A small network was shown many inputs. Here are its activations along a few directions, one row for each input.
In each table, some parts of the input vary, and every possible input appears once, in random order.
A made-up example of a description, with smaller parts first: one of 4 places along a line, together with either a single point or one of 9 places along a line or (one of 3 separate values, together with one of 5 places around a ring).
Shared parts are said once, and a part with two or three values counts as separate values.

Other details of the inputs vary at random and push rows far along two fixed directions, the same in every table; ignore that.

Table:
r1: [-1.56 -7.16 -0.85 -3.06 -2.16 -3.94 -0.57 -4.14  1.36  0.32 -0.22  1.07
 -1.88]
r2: [ 2.38  1.73  0.30  0.89  1.93 -2.37  5.52 -1.87  0.50  1.37  0.44 -1.89
  1.51]
r3: [ 3.23  1.57 -1.25  1.64  0.22 -2.04  2.95 -3.73  2.50  0.06  2.66 -2.70
  2.06]
r4: [-2.04 -7.24 -1.46 -2.68 -1.70 -4.12 -0.15 -3.52  1.33 -0.37  0.30  2.28
 -1.91]
r5: [-1.57 -7.87  2.31 -0.27  2.10 -3.38 -0.33 -0.72  2.31  2.34 -1.83  2.13
 -3.62]
r6: [ 2.12  1.67 -0.31  1.90  1.47 -2.57  5.83 -2.25 -0.67  0.98 -0.70 -1.22
  1.03]
r7: [ 0.45  5.29  1.57  1.56 -1.74  5.06 -1.09  4.24 -1.86  1.23  0.44 -0.50
  1.84]
r8: [ 3.39  1.47 -0.16  3.35  5.31 -2.35  2.35 -1.26  1.26 -1.02 -0.15 -0.85
  0.27]
r9: [ 0.77  6.21  0.36  0.78  0.14  5.18 -2.93  3.33 -1.48 -1.06 -0.47 -0.34
  1.28]
r10: [ 1.66  5.04 -1.18  1.68 -2.97  5.43 -3.00  3.27  0.06  0.35  0.84 -1.29
  1.85]
r11: [-5.11 -1.83  1.17 -4.92 -3.44  1.94 -5.92  2.67 -3.04 -1.61 -2.03  2.57
 -2.27]
r12: [ 2.02  0.57 -3.53  2.68  0.91 -2.72  4.58 -2.07  0.52 -1.68  0.86 -1.70
  1.89]
r13: [ 0.41  5.85  0.04  1.60  0.84  4.79 -3.08  4.12 -1.97 -0.47 -0.23 -0.63
  0.85]
r14: [ 1.20  1.71 -1.97  1.78  3.95 -2.89  4.74 -1.99 -1.03 -3.21 -0.40 -0.77
  1.14]
r15: [ 1.39  4.67 -1.44  2.49 -2.28  5.08 -3.15  4.05 -0.46  0.93  1.11 -1.62
  1.34]
r16: [-3.11 -6.92  0.82 -2.46  0.01 -4.03  1.81 -2.27  0.07  0.85 -1.41  3.09
 -2.80]
r17: [ 2.92  0.83  0.31  3.68  3.87 -1.01  4.20 -1.44  1.16  2.72 -0.14 -1.32
  0.39]
r18: [ 3.40  1.93  0.37  1.39  3.91 -1.27  2.64 -3.67  0.71 -1.13  1.43 -0.96
  1.62]
r19: [-5.59 -1.91  0.57 -4.53 -2.99  1.78 -5.49  3.30 -3.07 -2.32 -1.51  3.78
 -2.33]
r20: [-1.48 -7.32  2.36 -1.89  1.27 -1.93 -0.11 -2.86  2.43  2.72 -1.62  2.07
 -2.93]
r21: [-2.61 -6.60  2.77 -2.89  0.08 -3.29  0.38 -3.13  2.02  1.95 -0.31  1.22
 -2.47]
r22: [-4.85 -1.77  1.78 -5.93 -2.98  2.14 -6.24  3.05 -1.86 -1.23 -0.88  1.89
 -1.79]
r23: [-1.76  5.08 -0.78  1.95 -1.71  3.44  1.04  5.92 -3.59 -0.88 -1.38 -0.31
  1.34]
r24: [ 4.27  0.76 -1.18  2.29  0.82 -1.04  2.55 -3.73  2.25  0.32  2.73 -1.90
  2.24]
r25: [-0.35  6.91  0.77 -0.22 -1.04  3.82 -2.45  3.07 -1.89 -1.82  0.84 -1.19
  1.74]
r26: [ 3.46  1.40 -1.99  0.66  0.18 -2.43  3.61 -3.12  1.76  0.09  2.17 -2.71
  2.31]
r27: [-3.04 -4.05  0.59 -1.47 -4.03  2.72 -7.69  4.76  0.67  0.56 -0.55  1.81
 -2.70]
Description of these inputs: one of 3 separate values, together with one of 9 places along a line.
The inputs of r9 and r20 match in every part but the choice among 3 separate values. If r13 is changed in the same way as r9 into r20, which row does it become?
Answer: r17
Change only the choice among 3 separate values in r16. List by row number the other rows that result.
Answer: r4, r19
Change only the choice among 3 separate values in r11. List by row number the other rows that result.
Answer: r1, r6

Table:
r28: [-3.15  1.80  1.74 -1.48 -4.04  5.00 -4.74  5.59 -1.75  1.05 -0.57  0.66
 -0.36]
r29: [-0.78 -3.45  0.25  0.11  1.33 -2.11  1.02 -0.95  0.37  0.26 -0.96  1.34
 -1.46]
r30: [-1.12 -2.51 -0.53 -2.22  0.25 -2.45  0.82 -2.80 -0.24 -1.57  0.03  0.89
 -0.46]
r31: [ 4.87  4.96 -2.04  5.30  4.25 -1.65  6.86 -1.67 -0.01 -0.17  0.14 -2.30
  2.48]
r32: [ 0.68 -3.72  0.42 -0.27  1.39 -1.01 -1.13 -2.41  2.18  0.98  0.09  0.43
 -1.30]
r33: [ 0.66 -3.32 -0.19 -0.69 -0.10 -1.59 -1.14 -2.61  2.33  0.39  0.86 -0.16
 -0.76]
r34: [ 2.57  9.63 -1.66  2.99 -2.84  4.86  1.13  3.79 -2.16 -0.11  1.52 -2.67
  4.11]
r35: [-0.32 -3.07  0.51 -1.20 -0.69 -1.95  0.75 -2.26  1.26  1.21  0.20  0.07
 -0.71]
r36: [ 0.67 -3.41  0.20 -0.70  0.62 -1.57 -1.06 -2.06  2.32  0.61  0.78 -0.10
 -0.86]
r37: [-1.11 -2.31  0.13 -2.02  0.80 -2.67  0.65 -2.43 -0.09 -1.25 -0.40  0.72
 -0.87]
r38: [ 4.61  4.65 -2.55  4.60  2.78 -2.51  6.72 -2.11  0.28 -0.71  0.85 -2.70
  2.75]
r39: [-0.87 -3.52 -1.33 -0.71 -0.61 -2.41  1.14 -1.80  0.35 -0.49 -0.09  0.79
 -0.67]
r40: [ 2.67  9.67 -0.40  3.68 -0.83  5.35  0.99  4.48 -2.21  0.77  0.32 -2.31
  3.25]
r41: [-0.83 -3.41 -0.27 -0.52  0.66 -2.60  1.08 -0.88  0.49  0.04 -0.61  0.68
 -1.17]
r42: [-2.65 -0.24  0.39 -0.46 -1.69  1.85 -2.34  3.70 -1.36 -0.16 -1.08  1.01
 -0.91]
r43: [-0.30 -3.16  0.89 -1.21  0.03 -1.92  0.84 -1.72  1.25  1.43  0.12  0.13
 -0.81]
r44: [-2.59  0.75  1.27 -1.79 -0.57  1.93 -2.72  2.53 -2.14 -1.11 -1.13  1.66
 -0.85]
r45: [-2.90  0.76  1.19 -1.97 -0.82  1.79 -2.65  2.68 -1.94 -1.23 -0.96  1.11
 -0.71]
r46: [ 0.63 -3.52 -0.86 -0.89 -0.65 -1.37 -0.99 -2.99  2.17  0.08  1.31  0.01
 -0.36]
r47: [ 0.43 -3.47  0.63 -0.24  1.07 -1.24 -1.01 -2.02  2.41  0.72  0.61  0.01
 -1.01]
r48: [-1.09 -2.40  0.52 -2.02  1.52 -2.65  0.74 -1.88 -0.10 -1.03 -0.48  0.77
 -0.97]
r49: [-1.87  1.52  1.11 -0.79 -3.18  5.46 -6.68  5.06 -0.88  0.36 -0.06  0.98
 -0.56]
r50: [-2.84  1.80  1.82 -1.31 -3.80  5.14 -4.81  5.44 -1.96  1.17 -0.75  1.21
 -0.50]
r51: [ 4.62  5.98 -1.24  3.79  5.11 -1.68  6.53 -2.66 -0.59 -1.25  0.27 -2.21
  2.69]
Describe the family of inputs behind these rows.
Answer: one of 4 places along a line, together with one of 6 places along a line
The inputs of r43 and r40 match in every part but the place on the line of 6. If r48 is changed in the same way as r43 into r40, which row does it become?
Answer: r51
A walk changes only the place on the line of 6. It starts at r46 and steps to r33. List the rest of the walk in order.
Answer: r36, r47, r49, r32
A walk changes only the place on the line of 4. It starts at r45 and steps to r42. List the rest of the walk in order.
Answer: r28, r47
Change only the place on the line of 4 in r38. List by row number the other rows that result.
Answer: r33, r35, r37

Table:
r52: [ 0.76  6.72 -1.36  1.62 -1.83  3.08  1.99  2.84 -2.52 -0.17  0.22 -1.79
  2.79]
r53: [ 0.21  5.11 -1.79  1.13 -1.14  3.41 -0.62  2.74 -2.17 -1.78  0.18 -0.86
  1.87]
r54: [-3.15 -1.89  0.59 -4.10 -1.91  1.36 -4.01  0.49 -1.20 -1.12 -0.74  1.46
 -1.31]
r55: [ 0.87  6.68  0.74  2.78  0.09  2.87  1.64  4.50 -1.70  0.74 -0.29 -1.96
  1.90]
r56: [ 3.69  2.11 -0.28  3.21  3.65 -2.53  7.10 -3.03  0.49  1.25  0.38 -1.24
  1.82]
r57: [ 1.45  6.57 -1.92  2.19 -1.77  1.67  0.82  3.86 -1.99 -1.68  0.65 -1.88
  2.60]
r58: [ 5.06  3.74 -0.94  2.99  4.67 -2.87  6.23 -5.33  0.61 -1.08  0.87 -1.91
  2.26]
r59: [-1.12 -5.90  0.06 -1.19  1.65 -3.29  0.72 -4.23  1.19 -0.53 -0.62  1.99
 -2.04]
r60: [-0.64  3.37  1.22 -0.79 -0.39  3.63 -2.81  2.94 -2.06 -0.51 -0.52  0.80
  0.38]
r61: [-3.99 -1.29  1.27 -2.39 -3.80  2.42 -2.96  2.68 -2.02  0.71 -1.32  2.08
 -1.32]
r62: [ 0.40  1.90  0.48  0.56 -4.09  4.31 -2.86  3.12  0.75  2.40  1.29 -1.15
  0.81]
r63: [ 1.58  7.64 -1.18  2.22 -1.69  1.54  2.86  3.10 -1.91 -0.81  1.26 -2.53
  3.36]
r64: [ 3.82  2.01 -0.75  4.16  4.83 -3.40  5.82 -1.89  1.29  0.41 -0.16 -2.05
  1.06]
r65: [-1.00 -7.30  0.81 -1.43  2.88 -3.68  0.75 -3.99  1.55  0.20 -0.70  2.31
 -2.57]
r66: [-3.04  0.74 -0.44 -1.81 -2.93  1.83 -3.84  3.64 -1.32 -1.92  0.34  0.84
 -0.25]
r67: [-1.32 -3.00  1.57 -2.76 -3.01  2.66 -6.77  0.60  1.66  1.43  0.92  0.57
 -1.28]
r68: [-3.44 -1.61  0.23 -1.76 -3.25  2.19 -3.97  2.94 -1.86 -0.15 -1.69  2.38
 -1.68]
r69: [-0.93 -7.37  0.53 -1.31  2.18 -4.19  1.22 -3.53  1.43  1.07 -1.28  2.38
 -2.74]
r70: [-1.17 -3.82  0.26 -1.25 -3.69  2.12 -5.25  1.66  1.94  2.01  0.32  0.84
 -1.63]
r71: [-3.54 -0.42  0.92 -4.07 -2.96  1.24 -4.98  2.41 -1.26 -1.70  0.13  1.12
 -0.96]
r72: [ 4.63  2.74 -0.69  4.70  6.12 -3.20  6.34 -2.85  1.56 -0.55  0.60 -2.56
  1.69]
r73: [ 1.11 -1.84 -1.90  0.49  1.50 -3.21  3.40 -3.21  0.58 -0.30 -0.34 -0.26
  0.08]
r74: [-0.94 -6.55  2.37 -2.48  3.91 -4.61  0.44 -4.17  2.38  0.23 -0.80  1.00
 -2.98]
r75: [ 0.68 -8.32  0.18 -0.70  0.98 -3.37 -1.27 -5.28  4.58  1.84  1.32  0.44
 -1.85]
The inputs of r56 and r69 match in every part but one. If r62 is changed in the same way as r56 into r69, which row does it become?
Answer: r70
Describe the family of inputs behind these rows.
Answer: one of 4 places along a line, together with either a single point or one of 5 places along a line
